[ 64   7   1  -9 -25  42] result: 42
[-52  64 -13  -8  -9] result: -9
[16  1 72 55] result: 55
[-17 -48  58 -29  -8   2 -46] result: -46
[-18 -17 -56  41  13 -44 -14] result: -14
[ 8 73 51  4 21 37 50] result: 50
[ 13   7 -18  72   3  25  -7] result: -7
---
{"in": [[6102, 5505, 3515, 2900, 3752, 4775], [3030, 4695, 5353, 6910, 8980, 4463], [4886, 2360, 4215, 7104, 5568, 4223]], "out": 8980}
{"in": [[-175, -334, -676, 32, -669, -194], [61, -187, -242, -441, -669, -645], [-396, -732, -382, 47, -669, 528]], "out": -669}
{"in": [[5, 4, 5, 5], [6, 4, 7, 8], [4, 6, 1, 4]], "out": 7}
{"in": [[-87, 103, 80, 573, 795, 617, -54], [-668, 217, 174, 132, 160, 541, 30], [-238, 140, 19, 275, 15, 683, -97]], "out": 541}
{"in": [[42, 8, 34, 34], [81, 33, 16, 39], [93, 69, 27, 54]], "out": 16}
{"in": [[98, 200, 71, 156, 27, 138], [107, 127, 64, 138, 186, 146], [118, 107, 137, 86, 74, 114]], "out": 186}
---
Input:
array([[ 16.1,   5.5,  -8.3,  18.8,  -8.9],
       [ 10.1,  11.3, -19.8,  16.5, -12.5]])
Output: 18.8

Input:
array([[ 12.81,  -6.70,  -2.37, -10.76,  -6.62,  -7.71],
       [-11.53, -14.79,  -4.36, -14.51,  -2.77, -10.96],
       [  4.20,  -2.19,   4.27,  -7.53,  -6.81,   1.20]])
Output: -2.77

Input:
array([[ -0.63,  21.20, -11.17,   1.27, -12.49],
       [-13.21,  -0.48,  18.64,  22.15,   0.95],
       [  8.14,   7.86,  -1.68,  18.79,   4.30]])
Output: 22.15

Input:
array([[ -9.1,  -6.4,   2.6, -15.3, -11.7, -10.1],
       [-18.0, -11.9, -16.1, -12.8, -12.0,  19.5]])
Output: -11.7

Input:
array([[-0.09, -0.11,  0.09,  0.06,  0.06, -0.09],
       [ 0.19, -0.09,  0.10, -0.14, -0.09,  0.00]])
Output: 0.06

Input:
array([[ 1.36, -1.71,  0.97,  1.50,  0.40,  1.81, -0.37],
       [-1.12,  1.27, -1.68, -0.74,  0.17, -1.12, -0.75]])
Output: 1.81

Input:
array([[-18.011, -13.977, -17.367, -16.826, -11.796],
       [  8.602,  10.227,  12.183,   8.012,   5.051],
       [  8.297,   7.571,   2.812,   7.554,  -0.879]])
Output: 8.012

Input:
array([[ 246.9,  -47.5,  -64.6,  173.0,  184.6,  235.0,  216.8],
       [ 149.1,  -68.5,   95.6, -101.8, -139.5,  214.4,   43.1],
       [ 216.6,   31.9, -137.8, -130.9,   67.4, -127.3,  102.1]])
Output: 214.4

Input:
array([[ -55.4, -116.9,   33.1,  163.7,  129.3,  -21.7],
       [-203.1, -116.0,   38.7,   44.3,   82.9,  187.0],
       [ -67.8, -160.3,  -18.6,  -92.2,   12.6,  -41.7]])
Output: 82.9
---
[ 33 -24 -46  31 -12] ans = 31

[[ 268  893  575  488  845]
 [-271 -511  790  458  541]] ans = 845

[[ -2   0   4 -14  -1]
 [-11  11  26  -7 -26]
 [ 33  27   5  23  23]] ans = 27

[4708 7484 7869 5946 6078 3802 2889] ans = 7484

[[6693 7791 1080 4785 6807 5875]
 [2687 6015 1743 1770 4969 1539]
 [2015 2603 3115 3993 6082 4167]] ans = 6807

[[214 108 134 136 108 138 224]
 [194 128 145 107 128 140 235]
 [133 145 170  62 145 152 211]] ans = 224

[-44  48  21  31  -1] ans = 31
---
Q: array([ 94, 126, 204,  73,  83, 240,  62])
A: 73

Q: array([876, 225, 789, 530, 943, 436])
A: 789

Q: array([69, 37, 75,  8, 97])
A: 37

Q: array([8125, 2378, 5533, 6366, 7869, 9939])
A: 5533

Q:
array([[204, 204,  61,  34,  48, 251],
       [154, 176, 211,  83, 136,  69]])
A: 211

Q:
array([[ 54, 188,  67,  57],
       [ 88, 181, 183, 145],
       [ 83, 121, 233, 130]])
A: 83

Q:
array([[-39,   8,   0,  43,  -5],
       [  9,  26,  23, -41,  28],
       [ 26,  17,  23,  35, -13]])
A: 17

Q:
array([[ 566,  198, -519,   72,   88],
       [-139,  662,  347,  670,    6],
       [ 372,  387,  369,  369,  387]])
A: 387

Q: array([648, 164,  68, 201, 927])
A: 164

Q:
array([[ 574, -217,    6,  194, -324, -280],
       [-728, -304,   -1, -435, -530, -158],
       [ 346, -131, -687,   41,   11,  140]])
A: -687
---
array([ 0.4,  1.2, -0.1, -0.9, -0.5, -2.0,  0.9]) -> 0.4
array([  72.6, -126.6,  -14.8,  159.9]) -> 72.6
array([-10.56, -11.45,   6.36,  13.72]) -> -10.56
array([-0.067,  0.149, -0.175,  0.056]) -> -0.067
array([-0.785, -1.078,  1.653,  1.208]) -> -0.785
array([ 110.7,  133.9, -114.7,   30.5, -109.2,  142.3]) -> 110.7
---
[[ 37 -50  16  18  55 -48]
 [  4 -33  70  53 -22 -64]
 [ 13  36 -43 -41   3 -61]
 [-43   6  -9  31 -22  46]
 [ 74  -2 -29  28  75 -51]
 [ 65 -65  68  52 -57 -21]
 [-24  29  10  60 -73   6]
 [ 42 -35 -38 -47  44  20]
 [ 66   2 -46  32 -36  28]] >> -36

[[ 38  -4   0  11 -31  54 -11 -29   5 -22   2 -11]
 [  6  -9 -17  12  11   6 -11 -11  20  39   1  28]
 [ 47 -40  -6   9 -19  58 -20 -29  -1  18  23  24]
 [ 19  -5  -1  32  -6  16   2 -17  16 -25  -3  20]
 [ 21   8 -18   0 -60  33 -14 -38  22  10 -41  62]] >> -41

[[  0   2  13 -42  21  48]
 [-20 -12 -14  -2   3   8]
 [ -8  -4  20   5  -5  22]
 [ 28  45  11   0  17  -1]
 [  2  10  -5 -47 -24  28]
 [  7   0 -29  11 -13   7]
 [ -6 -18  11  -9 -17  27]
 [  3 -30  25  -5  29 -60]] >> 29

[[  6  -5  -5  -4   5   4 -15 -13  -4  20 -16]
 [ -7  -2  18  -2  -8 -24  13  19  -1 -25  19]
 [ -5  -3 -12   5  14  23   2 -19   5  15 -13]
 [  8  13 -44   9  -2  56  -4  -8  17  10 -34]
 [  3   3 -12   6  -2  15  -4  -4   0   6 -12]
 [-15   3 -14 -10  37  26  -7 -41  12  39  -4]
 [ -9  -6  30  -6   2 -35   9  12 -10 -15  27]
 [ -9   8 -37  -4  27  54  -1 -26  25  24 -21]
 [  5 -15  28  -4  10 -37 -21 -23 -29  28   8]] >> 28

[[ -3  -7   4   4  -4 -25 -11 -24]
 [-11 -14 -13 -24  12  17  -2 -16]
 [-20  12  37 -21 -12  -6  32  18]
 [  0  22   2  29 -15   5  28  17]
 [-17  15  25 -15  -3  26 -11  37]
 [-21  -6 -21 -11  46  55   0 -26]
 [-26  25 -12  -2  11   4 -27   9]
 [ 31  12  -4 -27 -11   3   8  -3]
 [ -3 -10  -4 -12  20  12  -3  -3]
 [  3 -10 -17  15  -6   4   3   6]
 [-18  23 -12  13  12  -9 -18  -7]
 [ -9  29  -8  24   4  16  -3  34]] >> -3

[[-14   9 -15   2 -20  14  -6  -9  26 -23  -3  -8  -1   9]
 [ 15   7  -9   4 -20  23   8  -5  29 -17  -9   6   2  -1]
 [ 21  -1 -12   5  13 -12  -6  10 -15 -21  -2  -4   6  -2]
 [ -9  -2 -13   1  -8  15 -10  -1  21 -24   5 -13   3   6]
 [  5   7   6  -1   4   6  17   4   6   5 -14  18   3 -11]
 [ 18   9   1   1  -9 -29  -1 -11 -29  15  -4   3 -10   9]
 [-56   6   4  -3  24 -16  -9   5 -23  14   9  -8  -6   1]
 [-10  -8  14  -4 -60  26  -6 -38  36  35  21 -11 -19  24]] >> -19

[[-35  52  35   5 -31 -21 -18  27  23  21  21   7 -30  -1]
 [ 48   3  10 -39  10 -61  45  30   8  -2  25  34   9  17]
 [ 21  17 -10  17  49 -20  32   1 -24 -52 -51 -16 -37 -11]
 [ 27  14  68   6 -17  27  27   5  13 -43 -16 -12  35 -17]
 [-24  13 -31   0  18  35  40  17  15   3   9  27  25 -11]
 [  4  21   5  -6  -6  13 -16  57 -32  21   8  18 -26   6]
 [ 25  55  62 -16  36 -22  -7 -34  42  41 -15  39  40  28]
 [-35 -13  53  23  -6 -48  43  19  28 -10 -20  14  -7   3]
 [-21 -20   6  11  40 -35  -7  -4   8 -11  30 -12   8 -29]
 [  5 -23  13  21 -59   6 -12  46   1  11  24  -7  -4  14]] >> -4
